These are the activations of a small neural network, seen along a few directions. Each row is one input.
In each table, some parts of the input vary, and every possible input appears once, in random order.
Descriptions start from the smaller parts, as in this example, which fits no table here: line(4) and (point or line(11) or (values(2) and ring(8))).
Shared parts are said once, and a part with two or three values counts as separate values.

Other details of the inputs vary at random and push rows far along two fixed directions, the same in every table; ignore that.

Rows:
R1: [ 16 -52   3  21   2 -46  20  -5  44  -5 -50 -49  -1 -11  24 -16]
R2: [ 24 -46  -6  10  26 -59  20  -8  43  -2 -45 -42   5  -3  31   4]
R3: [ -9   7 -37 -26  12  37   6  15 -11   0   6  15   0   1 -19  16]
R4: [-23  55  32 -13 -27  18 -16  -3 -35  22  33  26  -7  -9   1   6]
R5: [  9  46   5 -19 -22  18  -8 -19 -45   6  22   7  -2  24 -31  -2]
R6: [-28  -6 -39 -44  22  15 -19  21  40 -23  10  18   2   3 -10   5]
R7: [ 15  58   6  14 -31   6 -20  -6 -41   4  51  34  14  -5 -24  -7]
R8: [ 18  70  -2  -6 -33  19 -16 -15 -27   6  37   2  11  -1 -28  -5]
R9: [ 63   8  58  61 -32 -55  21 -37 -56  20 -17 -18   9   1   5 -13]
R10: [-26  -4 -53 -34  26  38  -1  20  35  -9 -10  10  11  -8 -14  13]
R11: [-34 -13 -11 -26  18  53  -3   8  50 -24  22  -1 -19  30   3  13]
R12: [ -4 -78   3  14  40 -56  20  15  29 -16 -42 -21  -7   8  29  -7]
R13: [ 28  17  66  63 -27 -63  12 -22 -63  30  -4   1   2 -24  53   1]
R14: [-36 -17 -33 -27  14  52   0  25  24 -19 -23   3  -1  -6 -29  -1]
R15: [ 21  27  20  28 -39 -11  -7 -12 -40   6  29  27  10  -7 -13 -17]
R16: [ 17  60  -8  25 -29  26  -6  -9 -48  20  33  27  22 -17 -30   4]
R17: [ 13 -32  43  34   8 -48  -4  -7  10  28 -22 -21  -5   6  48   0]
R18: [-34 -24 -42 -57  29  20 -12  33  37 -28   6   8 -14  12  -8   6]
R19: [-19 -29  -4 -16  25  33  -4  -7  53 -22  13 -17 -21   7  11   8]
R20: [  6 -70  19  29  20 -51  13  11  24 -19 -44 -18  -1  -4  22 -12]
R21: [-11  53  34 -11 -20  26 -22  -7 -27  28  32  28 -15   5   0  -2]
R22: [-23 -11 -45 -68  20  25  -8  17  41 -20  -8 -20 -17  16 -12  12]
R23: [-15  17 -21 -14   4  39   3   2 -31   2   7  19   5   7 -29   5]
R24: [ 29 -36  11  62  -6 -35  33  -8  -8  14 -35 -17  18 -28  21 -11]
Description of these inputs: values(2) or line(4) or (values(3) and ring(6)).
Question: Start at R13 and move only the line(4) part, one step at a time. The first step leads to R4. Which rows follow, in order?
Answer: R21, R17

Rows:
R25: [-39 -63 -21 -45  40  11  -6  18  95 -32 -22 -37 -30  23  20   6]
R26: [-32  58   5 -33 -27  69 -28  -5   0   6  37  16  -9   6 -21   0]
R27: [ 30 -32  40  67  -3 -85  21  -6 -23  26 -35  -9  13 -32  49  -6]
R28: [ -9   8 -27 -16   7  56   3   1   1 -17  24  16   3  11 -33   7]
R29: [-25  42   2 -21 -23  40 -22  -2  12   4  18   0  -7  -6  -9  -3]
R30: [-11  33  17  14 -19   6  -9   5 -34  16  16  29   6 -20   4   0]
R31: [ -8  30   1 -41  -5  30 -22  -8   8  -8  33   3 -14  28 -16   4]
R32: [ 41 -47  51  62  18 -76  28 -12 -25  11 -11  -5   1   5  52   1]
R33: [ 38  46  39  24 -24 -35   0 -19 -90  24  29  30  11   9  -1  -1]
R34: [ 62 -42   7  53   5 -80  38 -14 -22   9 -51 -31  19 -13  17  -6]
R35: [-30 -72   3   1  47 -16  10  22  51 -18 -25  -7 -17   1  38   6]
R36: [ 23  16  26  16 -13 -47   2  -4 -50  16   1  14   7  -5   9  -3]
R37: [-42 -46 -64 -24  28  31   7  31  72 -24 -43 -21   0 -19 -12   3]
R38: [ 46  31  50  39 -14 -39   6 -23 -79  22  36  30  10  12   9   4]
R39: [-25  13 -58 -35  -4  48  -9  17  21 -12  -4   6  10 -15 -39  -2]
R40: [  4  50 -41 -22 -27  36 -15   3 -21  -5  22  20  20  -6 -52  -8]
R41: [-64 -72 -25 -31  53  17  -1  41  76 -20 -33  -8 -22  -4  27   7]
R42: [-18  67 -12 -45 -36  37 -39  -1   4  -3  35  10  -3   3 -35  -9]
R43: [-17  51  -9 -60 -17  38 -30  -5  -7  -6  32   6 -14  27 -29   0]
R44: [ 31   6 -16   2  -2 -10  13  -9 -35  -1  -4  -2  15   9 -23   1]
R45: [ -5  25 -38 -34   1  63  -3   3  -8 -19  38  22   6  21 -45   7]
R46: [ 38  62  47  36 -52 -19  -6 -34 -55  33  27   3   9 -12   2 -11]
R47: [ -9 -94 -27  22  48 -13  35  16  65 -15 -62 -39  -3 -11  22   5]
R48: [ 49 -39  24  86   2 -50  45 -20 -21  20 -42 -19  21 -23  26  -3]
R49: [-55 -54 -44 -41  35 -17 -12  45  79 -25 -41 -13  -9 -16  11  -2]
R50: [-28  52   8 -34 -21  73 -28  -6  -2   3  43  15 -16  15 -20   2]
R51: [ 24 -38  53  75   5 -67  27  -8 -24  27 -32  -3   8 -23  54  -2]
R52: [  7  33  35   3 -20  24 -12 -24 -16   3  38   6 -10  17   1   1]
R53: [ 16  45  14 -15 -28  -7 -15 -15 -24   8  16  -3  -4  10 -11  -7]
R54: [  7 -71 -39  -6  47 -19  23  12  50 -25 -41 -30   1   8   5   7]
Question: What do these inputs look like to the network?
Answer: values(3) and ring(10)
Question: The inputs of R41 and R47 match in every part but the values(3) part. If R33 is changed in the same way as R41 into R47, which row does it become?
Answer: R44
Question: Change only the values(3) part in R35. List by row number the other rows that result.
Answer: R28, R52
Question: Change only the values(3) part in R53. List by row number the other rows that result.
Answer: R34, R36

Rows:
R55: [-27 -17 -27 -21   4   6  -8  13  60 -11 -25 -26  -5 -12   1  -3]
R56: [-50   8 -31 -40  10  38 -23  31  18 -13  18  33  -4  -7 -11   2]
R57: [ 10  20  14  23 -21   6   3 -13 -11  16  -4  -4   7 -17  -1  -4]
R58: [-46  22 -22 -26  -3  64 -16  20  14  -6  17  22  -3  -9 -21   4]
R59: [-15  24  -6 -17  -3  60  -8   0  -6  -9  35  20  -7  15 -19   7]
R60: [ -6  46  10 -18 -24   1 -18   0 -39  12  20  22   0  -2  -8  -1]
R61: [ 22  41  28  12 -13   6  -5 -15 -59   9  54  39   6  14  -6   6]
R62: [ 39  10  24  18 -12 -30   3 -24 -15   7   4 -17   1  11   5  -5]
R63: [-21 -50 -23 -22  30  16   8   7  72 -20 -32 -37 -17   7  10   5]
R64: [ -5  -6   7  25  -5   4   7  -3   3  11 -12  -6   3 -19  10  -2]
R65: [-54  11 -27 -33   9  55 -19  26  20 -10  12  28  -3  -7 -14   3]
R66: [ 15   2  23  -3   2 -27   1  -9 -19   5   3  -5  -5  17  12   2]
R67: [ -9 -28   5 -15  23 -16  -1   9  10  -5  -6   0 -12  16  14   6]
R68: [ -9 -35 -14  -6   9 -31  -3  11  51  -7 -39 -33  -4 -15  16  -8]
R69: [ 43  30 -23  27 -21  -8  18  -5 -66  11   2  22  36 -15 -38  -5]
R70: [ 24  -4  25  27 -13 -60   5  -8 -11  13 -19 -15   3 -14  20 -10]
R71: [ 19 -21  15   2   5 -41   6  -9  12  -6 -12 -24  -9  13  15  -3]
R72: [ 34  32 -35  -4 -10  25  10 -10 -53  -6  22  22  23  12 -53   4]
R73: [  7 -38  18  26  20 -15  16  -4   4  -4  -6  -3  -3   8  23   4]
R74: [-24   1  -1 -15   7  -9 -11  18  -3   5  -5  15  -5  -6   8   2]
R75: [ 38 -17  24  34  -4 -39  16 -24   8   5 -14 -34   0   7  20  -2]
R76: [ 15 -32  15  28  10  -5  20 -12  12   3 -13 -21  -4   5  18   0]
Question: The inputs of R63 and R57 match in every part but one. If R76 is changed in the same way as R63 into R57, which row does it become?
Answer: R64
Question: What do these inputs look like to the network?
Answer: values(2) and (point or ring(10))
Question: Change only the values(2) part in R70. List by row number the other rows that result.
Answer: R71

Rows:
R77: [  3 -43 -29   5  16 -11  15   6  49  -9 -42 -35   4 -10   1  -3]
R78: [ 50  34  16  36 -37 -25  11 -27 -52  15   9  -3  18  -8 -13  -9]
R79: [ 42   1  51  52 -13 -62   9 -20 -38  24  -2   1   9  -4  29  -7]
R80: [-23 -28 -11 -16  20   6  -4  11  43 -14  -8 -10 -12   1  11   4]
R81: [-36 -29 -19 -23  21  21  -9  21  54 -14 -13  -5 -10   1   6   0]
R82: [ 34 -22  37  50   3 -44  21 -20  -9  16 -15 -20   2  -2  37   3]
R83: [-44 -25 -19 -27  20  25 -11  22  51 -11 -17  -8 -13   0   4   0]
R84: [ -1 -56 -30   2  23 -22  18   9  59 -16 -52 -42   1 -12   7  -3]
R85: [-46  37 -19 -58  -5  49 -35  19  12  -7  23  21 -10  10 -26  -1]
R86: [-14 -47 -39 -21  35  20  10  15  43 -21 -22 -13  -3  12  -9   4]
R87: [-17  14 -37 -45   5  46  -9  11   1 -23  21  15  -3  19 -37   3]
R88: [-40 -20 -18 -46  20  13 -15  20  47 -10 -16 -11 -19   6   6   3]
R89: [-13 -32  -3  -8  17 -15   0  10  35 -13 -10 -14 -12   0  19   1]
R90: [-29  14 -47 -37   6  34 -11  24   2  -8   3  23   9  -7 -29   5]
R91: [ 42   0  52  56 -18 -57  13 -21 -41  19   3   1   8  -7  29  -8]
R92: [-23  34  -6 -33  -7  45 -17  -1   2  -7  31  13  -8  10 -15   7]
R93: [ 12 -18  28  28   2 -21  12  -8  -1  14 -16 -15  -4  -4  26   0]
R94: [ 37   2  39  50 -11 -31  11 -22 -30  20   8  -1   7  -3  22  -1]
R95: [ 56  34  19  38 -32 -37   9 -28 -52  22   2  -4  21  -6 -10  -8]
R96: [-11 -64 -33 -14  41  -1  17  15  49 -26 -35 -22  -5   8   1   4]
R97: [-28  59 -43 -43 -19  67 -20  17 -33  -8  40  44  11  -6 -51   3]
R98: [-11 -28  -3 -11  21 -20  -5  10  35  -6 -13 -12 -10   3  18   2]
R99: [-22  52 -38 -30 -15  66 -13  12 -30  -5  33  41  12  -8 -48   4]
R100: [  3  57  28   7 -33  23 -15 -14 -49  14  37  27   3   2 -15  -4]
R101: [ 31  42  44  38 -32 -10  -2 -24 -57  20  32  23  11  -2   2  -5]
R102: [ 47  55  53  35 -33 -28   0 -34 -73  30  35  16   9   7   8   0]
R103: [-42 -24 -14 -32  15  10 -11  22  44 -16 -15  -8 -16   1   6  -2]
R104: [ 22 -58  -5  53  23 -46  36   5   8   7 -48 -17  15 -24  25   1]
R105: [-12  65   3 -33 -26  45 -22  -8 -31   0  52  27  -6  14 -23   4]
R106: [ 14 -49  31  37  15 -49  22  -7  16   7 -39 -31  -8  -9  42   0]
R107: [ 10  71 -14 -33 -24  50 -20  -8 -58   0  54  40  10  24 -54   3]
R108: [ 10 -30  29  23   4 -42  14  -6   3   7 -23 -21  -9  -5  34  -2]
Question: The inputs of R83 and R100 match in every part but one. If R93 is changed in the same way as R83 into R100, which row does it become?
Answer: R106
Question: What do these inputs look like to the network?
Answer: line(4) and (values(3) or ring(5))
Question: Change only the values(3) part in R104. List by row number the other rows that result.
Answer: R77, R86
Question: Start at R85 and move only the ring(5) part, one step at a time. The first step leads to R79. Which rows follow, in order?
Answer: R98, R102, R88
